Here are a small network's activations along a few directions, averaged over the inputs that share one value of a field.
Related values have similar rows: they may be neighbours, one step apart, or belong to one group.
In the rows, zero is written as 500.
Random noise pushes rows far along 11 fixed directions. That doesn't count. These rows show it; they differ only by the noise:
[382 631 672 588 367 487 443 210 604 411 221 337 527 673 257 855 573 588
 571 596 325 470 690]
[473 545 665 328 313 583 624 488 756 278 536 276 478 753 479 524 672 263
 481 449 621 560 713]
[171 570 281 431 397 468 386 527 424 365 334 339 128 639 697 636 525 791
 549 470 737 360 215]
[364 541 338 448 622 591 753 613 651 370 740 551 622 800 423 373 452 486
 585 510 682 285 508]
[660 373 605 715 420 569 499 482 654 471 656 788 443 556 234 941 551 505
 528 666 374 455 401]
[481 696 711 321 711 440 724 577 731 561 113 379 468 497 939  91 412 474
 570 460 689 741 471]
[604 454 675 192 659 401 521 544 814 365 235 521 717 648 360 605 408 426
 568 272 742 147 618]
[533 492 602 390 469 346 489 494 647 462 357 547 691 511 440 654 375 470
 596 396 547 336 602]
[569 322 308 530 586 607 483 518 441 326 450 667 488 588 179 493 652 412
 382 513 482 481 657]
[541 371 567 763 612 512 570 425 354 803 437 626 571 220 520 406 396 438
 517 711 263 539 563]
[357 462 187 508 408 373 572 736 522 381 543 695 497 539 492 409 517 513
 508 467 590 702 591]
[621 642 800 544 568 618 376 110 412 486 143 310 397 501 517 627 514 579
 497 604 334 426 411]
[342 462 775 558 223 557 652 681 799 608 788 339 255 525 582 548 721 333
 437 645 615 708 611]


VAS, 12 values:
mekub: [315 346 420 703 448 399 153 505 363 692 378 537 265 194 258 741 611 789
 374 549 402 542 509]
daz: [652 561 597 438 366 505 639 312 491 495 823 323 831 578 619 750 301 321
 605 463 397 127 420]
niba: [586 601 344 361 491 672 451 442 588  47 612 532 357 783 396 626 602 573
 471 416 635 495 294]
nune: [303 370 150 480 574 429 509 449 274 518 490 528 617 532 537 514 250 580
 671 446 549  79 418]
lise: [622 325 458 356 420 448 511 781 700 463 527 608 460 583 520 631 583 364
 520 335 630 576 460]
ludo: [562 550 414 722 664 686 305 182 175 561 265 500 414 451 290 510 596 676
 425 614 110 702 461]
lata: [314 565 526 377 440 301 346 864 625 676 583 405 364 384 613 334 590 675
 422 336 788 663 462]
zaluf: [216 641 297 472 457 498 354 560 234 473 568 246 342 580 346 326 751 680
 240 472 536 576 688]
nobuf: [418 490 443 418 526 585 663 406 436 473 564 311 544 649 757 398 420 399
 626 484 631 215 360]
temug: [577 454 776 552 344 400 463 620 761 649 601 512 636 307 408 598 515 354
 528 465 393 781 737]
butag: [351 733 529 544 619 497 477 357 453 587 337 316 513 670 391 565 521 738
 532 532 410 430 511]
mubu: [371 429 389 578 409 570 691 550 502 535 749 481 554 491 490 317 574 343
 487 610 434 691 731]
The values of VAS form a line.
- What is the length, in steps, of the shortest route from daz to niba? => 8
- Which values are neighbours of lata? Give them in the order they are listed. => lise, ludo
- Which values are neighbours of nune? Give them in the order they are listed. => nobuf, mubu

RUFE, 12 values:
nimid: [738 414 886 324 664 582 377 411 474 558 580 413 552 366 279 387 600 337
 277 478 599 177 654]
zoge: [760 537 739 442 685 488 630 631 679 666 622 614 698 339 708 241 342 394
 509 420 533 633 394]
magu: [364 582 416 302 402 237 517 605 644 424 431 542 797 513 626 491 260 504
 708 276 663 398 553]
boba: [595 432 465 615 238 347 598 767 658 567 868 842 556 326 756 616 306 421
 683 534 456 821 310]
fumu: [359 555 346 550 519 571 526 410 544 385 340 430 392 740 466 766 521 681
 623 511 482 490 392]
sosu: [647 304 569 584 633 655 597 525 517 529 576 632 427 442 321 436 638 329
 301 608 493 438 617]
pip: [491 545 545 421 451 416 775 608 636 604 435 436 537 581 975 430 351 354
 698 488 596 547 305]
ketam: [462 360 438 572 366 771 504 206 220 429 400 226 250 501 680 488 607 304
 489 651 362 497 492]
mureg: [489 562 857 551 410 596 500 352 535 729 636 221 426 374 655 518 462 469
 516 584 420 436 447]
suduv: [498 663 484 661 506 447 524 401 391 644 503 521 579 480 600 585 375 660
 596 597 297 525 352]
bafod: [435 542 420 604 551 339 428 485 500 491 329 670 583 481 208 559 490 646
 502 561 398 568 695]
nute: [616 565 639 308 451 465 448 305 578 376 456 338 754 661 559 797 307 453
 692 324 516  62 413]
The values of RUFE form a line.
- A walk along RUFE starts at sosu and steps to its neighbour nimid. Put magu, fumu, pip, nute in the order it reaches them. => magu, fumu, nute, pip
- Which values are neighbours of mureg? Give them in the order they are listed. => zoge, boba
